A small network was trained on invented records. Each row is its activation on one of them, seen along a few directions.
Here are examples, each followed by its value of one field, KOZO.
The word missing means that the record has no KOZO.
Other fields move the rows too, some of them a lot.
(in the rows, 500 means zero)
Strong random noise was added to every row along 8 fixed directions; ignore it. To show where, here is one row again and again, with new noise each time:
[509 884 582 636 491 542 567 579 532 441 580 363 407 531 507 259 608 420
 377 472 486 493 375 401 488]
[642 532 435 593 408 392 487 407 564 459 535 331 585 738 371 306 267 580
 583 466 668 385 661 499 612]
[635 483 452 441 701 590 323 402 689 314 346 523 593 616 509 501 218 540
 563 443 552 359 566 531 658]
[401 549 571 658 351 501 576 441 617 366 428 651 386 332 525 345 674 506
 554 293 299 602 464 564 196]
[579 707 527 585 567 302 633 694 284 582 621 313 375 498 421 459 545 632
 416 509 590 394 559 550 616]
[513 535 547 467 527 727 497 439 535 586 781 506 475 552 728 403 559 366
 510 533 662 638 410 303 641]
[490 589 477 644 299 536 583 413 588 476 631 411 503 518 493 197 583 423
 517 374 527 544 521 387 401]
[535 215 377 374 578 395 466 427 504 395 385 600 550 439 405 665 429 640
 582 431 452 416 709 682 500]
[429 168 351 225 450 514 560 371 433 509 694 585 566 481 464 674 709 426
 473 616 491 619 636 535 520]
[431 352 403 418 402 642 525 418 510 592 696 464 560 444 572 438 628 407
 527 485 568 600 532 330 464]

[624 222 526 615 329 358 538 386 475 577 566 575 410 520 547 380 433 688
 779 344 618 578 665 535 540] -> tilag
[421 517 582 502 478 672 370 448 651 520 438 547 471 525 642 498 421 604
 687 494 514 626 390 374 342] -> zurim
[538 429 394 467 644 507 471 463 575 336 373 571 612 413 444 556 413 421
 404 388 417 330 586 628 549] -> kipof
[563 570 515 518 687 641 477 511 537 478 573 547 520 464 651 492 424 374
 416 443 571 436 451 476 688] -> vurif
[473 650 584 489 483 529 493 626 400 611 504 415 433 499 502 505 625 425
 410 647 478 561 335 374 527] -> pedu
[519 656 686 724 338 376 441 453 592 503 364 543 496 772 449 456 185 622
 652 565 559 526 441 616 413] -> vurif
[559 475 492 574 751 586 561 459 608 259 452 775 444 214 666 474 564 352
 376 182 348 396 522 683 590] -> kipof
[460 593 565 596 460 384 422 741 342 724 262 317 458 425 400 566 404 694
 573 561 491 431 413 406 378] -> sir
[423 393 580 408 478 360 445 714 252 764 368 438 360 411 450 764 555 801
 645 665 486 581 452 465 386] -> tilag
[416 339 339 363 410 599 429 356 659 393 423 474 626 486 420 466 537 495
 566 458 420 516 582 423 322] -> duni
[554 401 401 311 536 500 465 339 594 320 525 539 599 683 398 564 481 434
 452 611 489 490 602 590 613] -> tilag
[421 365 250 340 449 674 354 487 533 655 465 213 823 528 382 515 353 394
 478 600 619 378 548 215 477] -> sir
[503 308 448 481 328 349 710 396 369 560 815 558 479 556 471 490 657 482
 505 525 585 607 674 619 537] -> duni
[572 596 569 573 620 465 436 489 597 374 360 582 485 585 511 536 296 587
 533 462 492 420 504 639 538] -> zurim
[476 581 519 538 448 450 388 569 517 578 356 331 504 598 426 498 306 760
 679 533 567 461 502 420 358] -> sike
[483 524 487 480 338 492 542 444 510 466 523 464 505 551 410 396 686 346
 405 571 415 583 445 445 475] -> missing
[448 421 411 616 382 499 455 460 613 485 333 459 605 413 427 402 363 590
 623 314 460 408 589 479 267] -> duni
[373 702 702 648 436 594 473 651 423 773 552 462 436 503 670 519 434 536
 573 598 602 629 268 343 372] -> tanoz
[610 353 441 570 579 546 560 474 434 625 733 490 552 436 662 420 393 451
 534 350 727 433 621 454 730] -> tanoz
[548 541 462 471 587 365 541 575 391 480 485 447 540 544 372 611 452 503
 373 582 504 373 566 635 607] -> pedu
[624 602 516 554 537 592 441 424 654 369 470 488 506 589 546 302 436 404
 491 428 519 457 463 423 626] -> puvul
[478 277 492 629 431 450 654 440 446 550 645 693 453 278 626 473 583 492
 565 263 501 548 614 622 451] -> vurif
[611 677 460 520 540 399 407 610 467 495 310 244 565 637 298 444 345 534
 418 585 529 309 492 444 620] -> missing
[373 477 346 516 463 495 525 680 343 746 493 249 639 303 411 538 494 519
 438 469 545 359 537 343 378] -> kipof
[510 695 676 606 516 478 484 459 611 365 431 644 402 633 544 472 407 541
 539 511 454 557 410 632 464] -> sike
[499 335 660 755 310 519 451 481 513 712 421 626 382 387 703 393 392 656
 817 305 568 652 440 413 351] -> missing
[463 371 476 405 435 547 478 393 553 503 587 543 514 573 536 539 510 553
 609 546 544 605 542 475 448] -> puvul
[458 461 505 550 451 128 690 672 209 585 474 493 405 391 301 682 606 677
 436 536 418 437 635 780 406] -> pedu
[634 785 476 570 810 416 518 724 436 385 397 316 375 356 468 409 470 666
 408 316 490 238 549 533 624] -> sike
[374 589 437 272 691 637 510 659 403 528 567 419 456 308 538 662 774 463
 334 599 408 513 403 385 460] -> puvul
[624 573 318 696 360 374 549 438 577 433 472 222 697 604 277 159 291 447
 457 322 603 239 702 468 543] -> tanoz
[552 478 476 543 510 420 585 589 371 546 523 460 439 355 475 455 637 464
 422 430 464 450 526 496 564] -> sir
[426 511 486 611 434 486 457 462 633 435 319 529 565 457 447 466 355 591
 591 372 424 439 531 556 280] -> zurim

Here are new rows. What is KOZO for each?
[516 728 635 605 476 303 607 708 235 724 639 346 408 631 447 571 460 596
 436 698 647 492 445 543 590] -> sir
[393 527 413 319 492 674 518 416 568 400 593 526 623 514 473 528 717 173
 264 646 386 569 410 431 491] -> pedu
[440 394 567 566 435 538 549 427 528 497 544 716 472 417 614 537 556 431
 534 434 444 614 470 584 402] -> pedu
[399 673 679 665 394 557 544 477 592 444 478 663 409 466 602 408 584 405
 495 457 381 643 328 538 299] -> tanoz
[478 367 416 636 287 387 620 509 438 542 456 459 477 271 404 320 692 475
 509 296 383 488 587 471 336] -> sir
[507 521 516 529 503 595 435 408 622 443 483 557 597 596 537 475 355 386
 492 508 530 485 463 497 533] -> kipof
[432 636 493 791 283 561 598 506 565 566 543 405 524 356 532 174 550 391
 490 263 485 486 456 356 302] -> vurif
[466 872 641 710 423 434 562 525 647 266 357 509 318 486 448 268 620 570
 484 363 291 528 390 577 247] -> zurim
[440 289 322 221 539 603 417 603 352 712 524 296 577 367 459 640 648 511
 488 629 540 499 513 230 540] -> tilag
[421 458 607 593 343 457 539 468 463 604 546 612 481 553 542 550 481 500
 567 565 512 634 451 553 381] -> pedu
[646 511 523 786 282 472 466 437 570 611 487 340 522 603 514 141 282 548
 686 318 685 458 543 336 545] -> missing
